Each row below is a small network's average activation on inputs in which a field has the value named, seen along a few directions.
Values that are neighbours, or in one group, have similar rows; names and order tell nothing.

Field Laf:
h1: [  5  -7 -10  -6 -10   3   2 -17 -11 -16  -4  -6]
h5: [ -7   9   5   1  -7   7   5  -4 -14   7  -7   9]
h2: [-36   9   9   9  -6   3  -4  -1 -17  13 -18  29]
h3: [ 27  -5 -17   3   9 -22   2   4  33 -14  27 -23]
h4: [-50  -6  17   4  13  24 -15   7 -30   7 -34  32]
h6: [ 61   0  -6 -11   2 -14  11  10  39   3  36 -40]
Laf is arranged as a line.
Which values are neighbours of h2? Give them in the order they are listed. -> h5, h4

Field Fenab:
y6: [-38  11  18   8   2  15  -3   6 -23  19 -19  31]
y3: [-11  10  -1   2  -5  -2   2  -4 -13  -3 -15   8]
y2: [ 20  -1 -18   6  16 -20   3   6  26 -20  19 -20]
y5: [  7  -8  -6  -5  -8   1   0 -11  -3  -9   2  -7]
y4: [-27   0  13   3  -5  18  -3  -4 -22  14 -10  22]
y1: [ 48 -12  -6 -14   0 -13   1   6  34  -1  23 -34]
Fenab is arranged as a line.
Which values are neighbours of y4? Give them in the order they are listed. -> y6, y3

Field Pak:
w11: [-22  -6  14   2   7  11 -14  14  -4  22 -32  23]
w8: [ 21   4  -6 -10 -32  -3  16 -39 -21 -17  -3  -2]
w1: [ 31 -17  -1  -4   1 -23   7  -1  30 -14  41 -45]
w7: [ 30   1 -17 -27 -34   1  23 -21 -12  -8  13 -24]
w19: [-41  11   1  13 -10  17  16 -35 -45 -20 -22  17]
w6: [ 30 -12 -12   0  -3 -25  -2   5  20  -6  15 -19]
w25: [-27   2  20   7   1   9  -2  29 -14  25 -16  21]
w24: [ 41   7 -12 -25 -33   2  12 -24  -3 -16   0 -14]
w17: [ 22  -7 -17  -7   3 -14   6   2  25  -3  18 -32]
w3: [ -1  -6  18   9  35   3 -15  39  21   7   8   3]
w15: [-39   8  38   3  14  17  -6  21 -17  41 -20  30]
w23: [-25   7  26  -5  13   7 -16  12 -14  25 -17  17]
w4: [-44  -9  31  -2   1  20 -21  18   3  35 -26  31]
w16: [ -1   7  10  14  26 -12 -12  42  27  21   6   8]
w21: [ 8 -7  3 -7 44 -9 -6 27 43 -9  7  3]
w22: [ 30 -12 -14  -7 -25  -1   4 -38  -7 -10   1 -23]
w10: [ 13  -9 -22 -14 -33   7  10 -32 -23 -21   5  -7]
w9: [-40   8  -5  11 -28  15   3 -31 -40 -12   2  37]
w12: [ 33   4 -21   0   7  -2  -1   4  19  -9  14 -29]
w13: [-22   9  -8   4 -13  -1   0 -16 -29 -10 -20  23]
w14: [  7 -13   3  16  46  -5 -12  25  25   5  16  -9]
w2: [ 47   6  -9   6  -1  -4   6   4  36 -12  40 -35]
w20: [  1  13  -3  10  35 -25  -1  30  39   7  11  -7]
w5: [-24  12  -2   9 -15   6  -5 -15 -28 -16 -20   8]
w18: [-26  -3 -15   3  -6  10  11 -20 -33  -5 -19  23]
Pak is arranged as 5 separate groups.
List the group mates of w19, in the order listed. -> w9, w13, w5, w18
List the group mates of w7, in the order listed. -> w8, w24, w22, w10
List the group mates of w25, in the order listed. -> w11, w15, w23, w4
List the group mates of w3, in the order listed. -> w16, w21, w14, w20
